These are the activations of a small neural network, seen along a few directions. Each row is one input.
Each table varies a few parts of the input and shows all the possible inputs, shuffled.
Descriptions start from the smaller parts, as in this example, which fits no table here: one of 4 places along a line, together with either a single point or one of 9 places around a ring or (one of 2 separate values, together with one of 8 places around a ring).
Shared parts are said once, and a part with two or three values counts as separate values.

A family of inputs:
R1: [-22   4   1 -11 -10  -4  13  36  -9   1   6 -57   4]
R2: [ -6 -23   6 -21 -14 -14  -5  38   7 -16 -15 -52   2]
R3: [-15 -34   6   6 -21 -12   6 -21 -12 -23 -35 -18  26]
R4: [-23  22 -14  -7 -40 -68   5  21  55  99  12  19 -78]
R5: [-35  17 -17  18 -50 -65   8 -46  44  87 -10  51 -51]
R6: [-27 -19   4  17 -18   4  13 -26 -26  -5 -14 -26  23]
R7: [ 29 -16  19 -21  24   6  -3 -40 -10 -11 -25  32   1]
R8: [ 37  -8  13 -47  36   6 -13  18   8  -3  -6  -1 -23]
R9: [-28  10 -15  35 -19   3   1  19  -7 -29  20 -12  38]
R10: [ 18   8  12 -10  29  19  18 -44 -21   7  -4  22   3]
R11: [ 22  24  -9  13  32  22  -4  -1  -3 -16  22  33   9]
R12: [ 24  -4  16 -15  20  20   5 -39 -17   2 -16  27   1]
R13: [ 31  13  -7   6  22  23 -17   1   2 -22  11  38   7]
R14: [ 23  17   9 -32  43  18  10  16  -3  14  12  -9 -20]
R15: [ -9 -16 -11  27 -24  -9 -15  20  10 -47  -3  -9  33]
R16: [-25   0 -11  38 -20   8 -10  16  -5 -30  19 -14  32]
R17: [-30  32 -34  35 -50 -66  -6  -4  60  61  21  63 -56]
R18: [-29  -8  -1  14 -18  -1  23 -23 -28  -6 -11 -25  29]
R19: [-21  -6   6  -8 -11   2   3  33  -7   2   5 -59  -1]
R20: [ 25   6  14 -31  43  24  -1  13  -2  15  11 -10 -26]
R21: [ 36  -1  -4   1  27   8 -26   1   9 -34   2  42   6]
R22: [-21 -21   1  10 -27   1  13 -20 -21 -10 -24 -21  26]
R23: [-18  -3 -14  31 -29   5  -9  22   0 -35   9 -11  34]
R24: [ 31   4  11 -40  34  20  -3  19   2  10   1  -5 -23]
R25: [ 25  14  -3  15  32  27 -15  -4  -2 -16  21  32   3]
R26: [ 19  -2  19  -7  29  24   8 -45 -20   7  -5  22  -2]
R27: [-13 -10   3 -16 -19  -2   2  39  -2  -2  -6 -54   1]
Changing only one part turns R9 into R18. The same change can be made to R25. Which row results? -> R26
What do these inputs look like to the network? -> one of 3 separate values, together with either a single point or (one of 2 separate values, together with one of 4 places along a line)
Change only the choice among 3 separate values in R10. List by row number the other rows that result. -> R11, R14
Change only the choice among 2 separate values in R13. List by row number the other rows that result. -> R23
Change only the choice among 3 separate values in R8. List by row number the other rows that result. -> R7, R21

A family of inputs:
R28: [  66  -27   37  -30   85   89    5  -20  -70 -101  -24  -15   62]
R29: [  4   9  -6  -2  -3 -18 -20  25  21   8   8  12 -19]
R30: [ 17  11   8 -26  24   1 -10   5  18  26  14   9 -40]
R31: [-31  -1   9 -26 -21 -15  21  27  -4  43  -5 -58 -23]
R32: [-49  -9 -15  43 -55 -29  19 -29  -8  13  -5  -9  14]
R33: [ 25  17  17 -46  37   9  18  -8  -1  51  -1   9 -41]
R34: [  18  -31   21   -2   37   74   -8   25  -61 -111   -3  -75   97]
R35: [ 12   2  -2   1   0  -9 -11 -10  20   6   4  47 -16]
R36: [-27 -26  -2  11 -50 -30  -6   2  14   6 -20 -15  -2]
R37: [ 11   7  -3  12   0  -4  -6 -53   8  17 -13  57  -6]
R38: [-23 -16  -1 -16 -24 -26   7  22  11  26 -11 -52 -26]
R39: [-41  12 -17  49 -39 -23  15 -15   1   9  13   8  17]
R40: [ 35  -2   2 -27  21 -17  -5 -18  14  22 -14  36 -29]
R41: [-13  -7  -8  20 -37 -24 -10  15  24   0   1   1  -1]
R42: [ 28   4  12 -39  37  -4   4 -12  14  36  -8  17 -41]
R43: [-10   2  -7  -7 -10 -20   3  35  22  20   9 -36 -24]
R44: [ -8  17 -14  36  -5  -6   7 -43  -1  16  17  50  -1]
R45: [  33  -19   19   -6   63   86   -9   23  -62 -110    1  -44   84]
R46: [-27   8 -18  36 -44 -20  -4  -4  16   0   3   5  11]
R47: [  1  10   1  27   6  -2   7 -67  -6  26  -2  58  -2]
R48: [ -7   0 -11   1 -24 -33  -4  31  22   5   3 -14 -11]
R49: [ -4   3 -12  15 -13 -15 -12  15  24   3   5  30  -8]
R50: [ 23   8  -4 -17  10 -16 -11   2  18  11   7  29 -27]
R51: [-25 -16   0 -12 -36 -41   1  20  11  10 -20 -30 -11]
R52: [-18  18 -22  32 -21 -13  -7  -5  16   3   7  33   3]
R53: [  0  23  -4 -16  10   3   7  35   7  38  21 -16 -32]
R54: [-17  18   3 -18  -7  -9  17  40   7  37  15 -41 -22]
R55: [ 28 -10  -1  -6   7 -11  -6 -31  16  17 -16  52 -19]
R56: [-40 -10 -12  28 -58 -27   0 -17   6   5 -17 -10  10]
R57: [ 12  26  10 -36  26  10  12  12   3  41  19   2 -39]
R58: [   1  -50   25  -16   26   68    4   16  -73 -109  -25  -90  102]
R59: [  0  15 -10  20 -10  -4 -12 -32  13   7   6  48  -5]
R60: [ -1  13  -3 -13  13  -8  -5  34  21  23  14  -8 -33]
R61: [-28  21 -19  47 -16 -11   7 -19   2  12  18  34   8]
R62: [  54  -20   30  -16   73   94  -10   -2  -64 -106   -1  -24   66]
Changing only one part turns R48 into R29. The same change can be made to R41. Which row results? -> R49
What do these inputs look like to the network? -> one of 5 places along a line, together with either a single point or one of 6 places along a line
List by row number the other rows that have the place on the line of 5 in common with R40. -> R28, R33, R37, R42, R47, R55
A walk changes only the place on the line of 5. It starts at R28 and steps to R62. List the rest of the walk in order. -> R45, R34, R58

A family of inputs:
R63: [-21 -21  16 -19 -13   4  17  31 -27   3  -9 -78  10]
R64: [-14  -3 -16   9 -20  12   3  41  -5 -33   5 -36  28]
R65: [ 34   6  10  -2  34  26 -18  -4  -2 -16  21  36   3]
R66: [-27  -8 -17  43 -17   1  -1 -14 -15 -36  -1 -16  43]
R67: [ 46  12   0 -18  39  30 -15  16   2  -9   3  19  -4]
R68: [-12  50 -22  -6 -21 -73  11 -20  62 113  17  77 -88]
R69: [ 28   0   4  15  41  24   0 -32  -9 -15   3  44   6]
R70: [ 36  -4  14 -44  50  12 -11  12  -2  -9  -2   0 -18]
R71: [-14 -14   6  -8 -11 -10  11  39  -5 -28  -5 -62  20]
R72: [-26   1  -4  28 -23   7 -12  21 -10 -41  15 -19  33]
R73: [ 32  -4  15  -4  20  22  10 -59 -24 -11 -17  48   6]
R74: [-63   7 -29  37 -94 -88  -2   7  65  90   3  15 -64]
R75: [ 29  -2  24 -51  46  34   1  -3 -10  17  -6 -23 -27]
R76: [-29 -21  -1  22 -31  -1   6 -36 -22 -26 -27  -6  52]
Changing only one part turns R66 into R69. The same change can be made to R76. Which row results? -> R73
What do these inputs look like to the network? -> one of 2 separate values, together with either a single point or one of 6 places along a line
Change only the choice among 2 separate values in R64. List by row number the other rows that result. -> R67

A family of inputs:
R77: [ 38  -7  23 -39  49  28 -19  12  -7  -1   5  -5 -19]
R78: [-21   5 -15  10 -16  14   2  40 -11 -27   7 -47  37]
R79: [ -7 -25   6  -9 -16  12  -3  40  -5 -21  -9 -63   8]
R80: [ -1  40 -22 -10 -39 -66   2 -18  67 114   3  86 -92]
R81: [ 39  -1  -2   8  39  18 -12 -16  -1 -31   0  44  14]
R82: [-18 -19   4  -8 -15  -6  21   5 -26 -21 -23 -46  30]
R83: [ -74   20  -30   42  -77 -100    6    0   64   96   17   15  -66]
R84: [ 24  -1   8   3  33  40  -3 -44 -22  -8  -4  29   4]
R85: [ 33  19   9 -15  46  30   3  12 -12 -15  23  12  -3]
R86: [-22 -19   7  27 -29  17   4 -15 -27 -23  -7 -19  43]
R87: [-19 -13  -7  27 -25  -2 -12   7  -7 -56  -1 -10  44]
R88: [ 28   1  19 -35  48  15  11 -25 -14  -5 -11   5  -1]
Changing only one part turns R87 into R81. The same change can be made to R86. Which row results? -> R84
What do these inputs look like to the network? -> one of 2 separate values, together with either a single point or one of 5 places around a ring

A family of inputs:
R89: [-48  -1  -1  20 -26 -59  14  16  16  23  17 -29 -31]
R90: [-13  15 -17 -12 -43 -21 -16  39  39  67  17   9 -63]
R91: [ -8 -23  11 -30 -20  -5 -13 -11   4  28 -28 -29 -26]
R92: [ 38   9  16   3  26 -32  -8 -43  26  44  17  84 -38]
R93: [-24  -9  -1  19  -8   3  34   7 -25   7 -11 -58  14]
R94: [-40 -12  -3  27 -44   9  -4   4 -43 -58   2 -25  81]
R95: [-56 -19 -21  36 -71 -35  -6 -29   6  -9 -32 -20  33]
R96: [-49  28 -36  29 -43 -38   1  31  41  55  36 -18 -42]
R97: [ 11 -11  41 -36   6  40  -4  21 -29 -20   4 -39  25]
R98: [ 25  -5   8  -6  43  11 -14 -70  12  31 -10  67 -21]
R99: [-10 -34 -18  38 -14  21 -18  37 -26 -90  -6 -33  86]
R100: [ 13   8  -3 -42  34  -8   2 -25  13  22 -29  21 -18]
R101: [ 18 -20  19 -21  -9  22  23   8 -20  14 -23 -36  -6]
R102: [ 39  10   3 -36  40  20  36 -12 -11   5 -19  11  -3]
R103: [-55  -6 -10  48 -75 -64  12   1  28  -8  -3   8   6]
R104: [-58  27 -42  58 -92 -40   4  14  54  21  16  17  -9]
R105: [-49 -13  -9   9 -20 -26   0 -13   0  21 -14 -54  -5]
R106: [ 63  -1  11  10  74  69 -27 -21 -24 -68  10  39   4]
R107: [ 45  -5   7   1  49  42  20 -58 -19   9  -3  59 -12]
R108: [ 60   6   0 -32  65  45 -10  19  -9 -69   2 -12  18]
R109: [ -9 -14  18 -21 -28 -40   0  21  18  33   3  -4 -52]
R110: [ 20  18   1 -33  20 -49  11   2  24  31   3  41 -40]
R111: [ 13  48 -29 -22   9 -32  -5  24  41  66  11  54 -51]
R112: [ 32  25  19 -49  44  36   6  -6 -28 -35   6   2  19]
R113: [ 37 -31  18 -21  30  48 -23  52 -12 -56  -6 -48  24]
R114: [ -2 -25   1  12  35  31 -11  52 -15 -60  10 -69  52]
R115: [-30  -2  19   1   6  19   6  19 -34 -27  17 -62  46]
R116: [-30 -18 -19  45 -59  -9  26  -8 -28 -22 -27 -24  53]
R117: [ 36  14  26  -9  53  59 -11 -49 -39 -32  17  52   7]
R118: [ 31  42 -11  16  16 -15 -24 -21  41  78  22  94 -51]
What do these inputs look like to the network? -> one of 5 places along a line, together with one of 6 places along a line
Changing only the place on the line of 5 turns R108 into R113. The same change can be made to R102. Which row results? -> R101
Change only the place on the line of 6 in R103. List by row number the other rows that result. -> R94, R95, R99, R104, R116
Change only the place on the line of 5 in R100. List by row number the other rows that result. -> R91, R95, R98, R105
A walk changes only the place on the line of 5. It starts at R118 and steps to R111. List the rest of the walk in order. -> R90, R96, R104

A family of inputs:
R119: [-23  -6  -7  30 -25  -8   6 -14  -1   5  -1   0   6]
R120: [ 20  17  -5 -22  24   9  -1  28  10   7  13   2 -17]
R121: [ 12   8  10  -7  14  14   5 -15  -9  17   8  15 -13]
R122: [  10  -31    9   16   20   61   -7    9  -61 -106   -6  -44   94]
R123: [ 17   7  -4   8   6  -1 -18 -22  14   2   0  51  -5]
R124: [ 15  18 -10  11  19   0  -4   2  13   4  16  35  -8]
R125: [-18 -12  -8  26 -35 -14  -3 -21   5  -5 -12  19  11]
R126: [-17   1  -7  -1 -18  -4  -3  28   6   7   4 -33  -1]
R127: [ 11  11  -5  10  18   4  -9 -14   9  10  11  32 -10]
R128: [ 26   1   6 -33  27   0  -7  33  15   0   9  -7 -25]
R129: [-14   4 -20  30 -31 -23 -10   7  18 -16   2  24  10]
R130: [ 13   2   9 -29  22   8  14 -13 -12  17 -14  -5 -12]
R131: [  7   8  12 -13  19   7  14 -29 -14  16  -1  13  -7]
R132: [ 19 -11  19 -40  26  -2   6  -6  -8  10 -19 -13 -20]
R133: [-19  -4 -15  29 -31 -19 -14  -8  14 -10  -3  21   9]
R134: [-10 -21  11 -15 -16  -9   3  22   1   5 -12 -41  -5]
R135: [-26   8  -6  16 -20  -8  -3  13   3   6  15 -15   1]
R136: [-20  16 -11  17 -20 -13   1  26   7  -1  20 -12   3]
R137: [-25   0   2  14 -24  -3   9  -1  -7  10   5 -16   4]
R138: [ 16  -1   2   0   5  -5   2 -48  -1   3 -16  44   1]
R139: [ 21  13  -9   8   7  -5 -12  -6  18  -5   6  55  -3]
R140: [-29  -1   3   7 -20 -10  18 -15 -13   9  -4 -18  11]
R141: [ 20   0   2   7   1   3  -7 -35   4   5  -8  47  -3]
R142: [-24   2 -14  33 -21 -13  -6  -1   9   1   8   1   4]
R143: [ 14  23  -3  -5  21   6  -1  13   7   8  23  21 -13]
R144: [ 23  -5  12 -34  27   4 -13  20  10   7   2 -11 -28]
R145: [-27  -7  -6  22 -21 -15  15 -29  -6   5 -10  -3  13]
R146: [ 13   3   2   9  13   8   2 -27  -2  13   1  29  -9]
R147: [-21  -7   2  -9 -17  -7  17   1 -10  11 -17 -36   9]
R148: [-17  -7   0  -3 -22   0   9  14  -4  12  -7 -34   2]
R149: [-21 -13  -7  19 -32 -22   6 -35   0  -6 -20  17  17]
R150: [  8   2   3   2  18   1  11 -41  -7  12  -7  26  -3]
R151: [-18  10 -20  33 -20 -18  -2  15  13  -6  13   4   6]
R152: [  40  -17   21    0   59   80   -8   -6  -51 -101   -4  -19   71]
R153: [-12   9 -12   0 -17  -8   1  41  10   0   9 -30   1]
R154: [-11 -13   4 -14 -12 -12  -8  35  11   1  -2 -41  -8]
R155: [ 24 -11  18 -34  21   7  -2   8  -2  11  -9 -11 -25]
R156: [ 10  16   3  -6  20  11  -6  -2   3  14  18  17 -15]
R157: [ 17   9   1 -23  23  14  -6  14   5  13   7  -2 -20]
R158: [ -6  -5  -2 -12 -12 -16  -4  47  16  -6   5 -38  -6]
R159: [-14 -20  13 -21 -12 -17  11   8  -6   6 -22 -41   2]
R160: [ 18   2   8 -23  17  17   5   1  -6  17  -4  -4 -18]
What do these inputs look like to the network? -> one of 2 separate values, together with either a single point or (one of 4 places along a line, together with one of 5 places along a line)
Changing only the choice among 2 separate values turns R124 into R151. The same change can be made to R120. Which row results? -> R153
Change only the choice among 2 separate values in R160. List by row number the other rows that result. -> R148
A walk changes only the place on the line of 4. It starts at R151 and steps to R142. List the rest of the walk in order. -> R119, R145
